-31,4,-22,1,-55,-17,-78
-2,-5,-2,-2,-4,-4,10
0,0,0,0,0,-1,1
15,19,7,-28,0,-19,-4
1,1,2,1,0,2,0
-2,6,8,10,4,3,-15
-6,17,24,28,11,7,-44
2,-5,-3,-22,-8,-23,-18
-4,-8,0,3,4,-1,5
-2,0,-1,0,-3,-1,-4
Rows and columns are numbered from 1.
Which number is the entry in the bottom-right corner?
A: -4
Which number is the entry at row 1, column 1?
A: -31
Which number is the bottom-left entry?
A: -2
The top entry of the column that holds the largest entry is 1
Which number is the entry in row 1 and column 3?
A: -22
Which number is the entry in the top-right corner?
A: -78
The entry in row 1 and column 2 is 4
The entry in row 2 and column 1: -2
Which number is the entry in row 3 and column 3?
A: 0
Which number is the entry just right of 8?
A: 10
Which number is the entry just right of the largest entry?
A: 11
Which number is the entry at row 3, column 1?
A: 0
Which number is the entry at row 2, column 2?
A: -5
The entry directly below the smallest entry: 10
Which number is the entry in row 2 and column 3?
A: -2

Questions about the matrix below.
1) Which number is the last entry of the largest entry's row?
2) Which number is the entry just left of -39?
3) Which number is the bottom entry of the column that holds the largest entry?
4) Which number is the top-left entry?
5) Which number is the top entry of the column that holds the largest entry?
6) Which number is the third entry on the main diagonal?
7) Which number is the largest entry in the first column?
8) Which number is the entry directly above 23?
[[ 44   6 -31 -40   7   1 -42  -6  41  -6  62]
 [  5   2 -18 -15   0  12   8   0  10 -14  -1]
 [-35   8 -11  11  15  18 -10 -16 -16  -1 -23]
 [ 14   4   2   0   1 -28  -1   6  -8   0   4]
 [ 20   8  12  -7  -1 -41   5  -8  11   0  11]
 [ 28   6   0  -3  14  -2  -9 -12  14  -2  30]
 [ 27   8  10   3  -5 -17 -22   2   7   3  24]
 [-30   9 -42 -39   9 -11  84  -8 -22  -8 -59]
 [ 23  -9 -22   9  -7  36 -16  -7  -2  -9   0]
 [-20   6  66  76 -11  43 -50  16 -12  15  21]
 [ 45   2 -36 -46  -1 -34  -4   1  59  -4  53]]
1) -59
2) -42
3) -4
4) 44
5) -42
6) -11
7) 45
8) -30

array([[-26,  39, -10,   9, -21,  25],
       [-26,  18,  23,  -1, -52,  24],
       [-23,  -2,  40,  -9, -71,  21],
       [-28,  33,   6,   4, -34,  26],
       [-23,  -2,  40,  -9, -71,  21],
       [  9,  34, -41,  25,  20,  16],
       [-11,  38, -30,  16,   1,  17],
       [-17,  39, -26,  14,  -7,  20],
       [  6,  35, -38,  23,  17,  16],
       [-25,   7,  33,  -5, -62,  22],
       [-27,  27,  15,   2, -42,  25],
       [-25,  39, -13,  10, -19,  24],
       [ 14,  32, -52,  30,  25,  19],
       [ -3,  36, -34,  19,   9,  16],
       [-27,  38,  -8,   8, -23,  25],
       [-27,  38,  -4,   7, -26,  26]])
Which number is the last entry, reading row by row?
Answer: 26
The fifth entry, reading row by row is -21
The first entry in reading order -> -26
Which number is the second entry on the main diagonal?
Answer: 18
The entry directly above 18 is 39
The entry directly below -8 is -4
The entry just right of 32 -> -52
Which number is the largest entry in the last row?
Answer: 38
Which number is the top-right entry?
Answer: 25
Which number is the entry directly below -41?
Answer: -30
Which number is the smallest entry in the first column?
Answer: -28
Which number is the entry in the bottom-left corner?
Answer: -27
Which number is the third entry on the diagonal from the top-right corner?
Answer: -9
The entry just right of 4 -> -34
The entry directly below 34 -> 38
The third entry on the main diagonal is 40
Which number is the 3rd entry in reading order?
Answer: -10
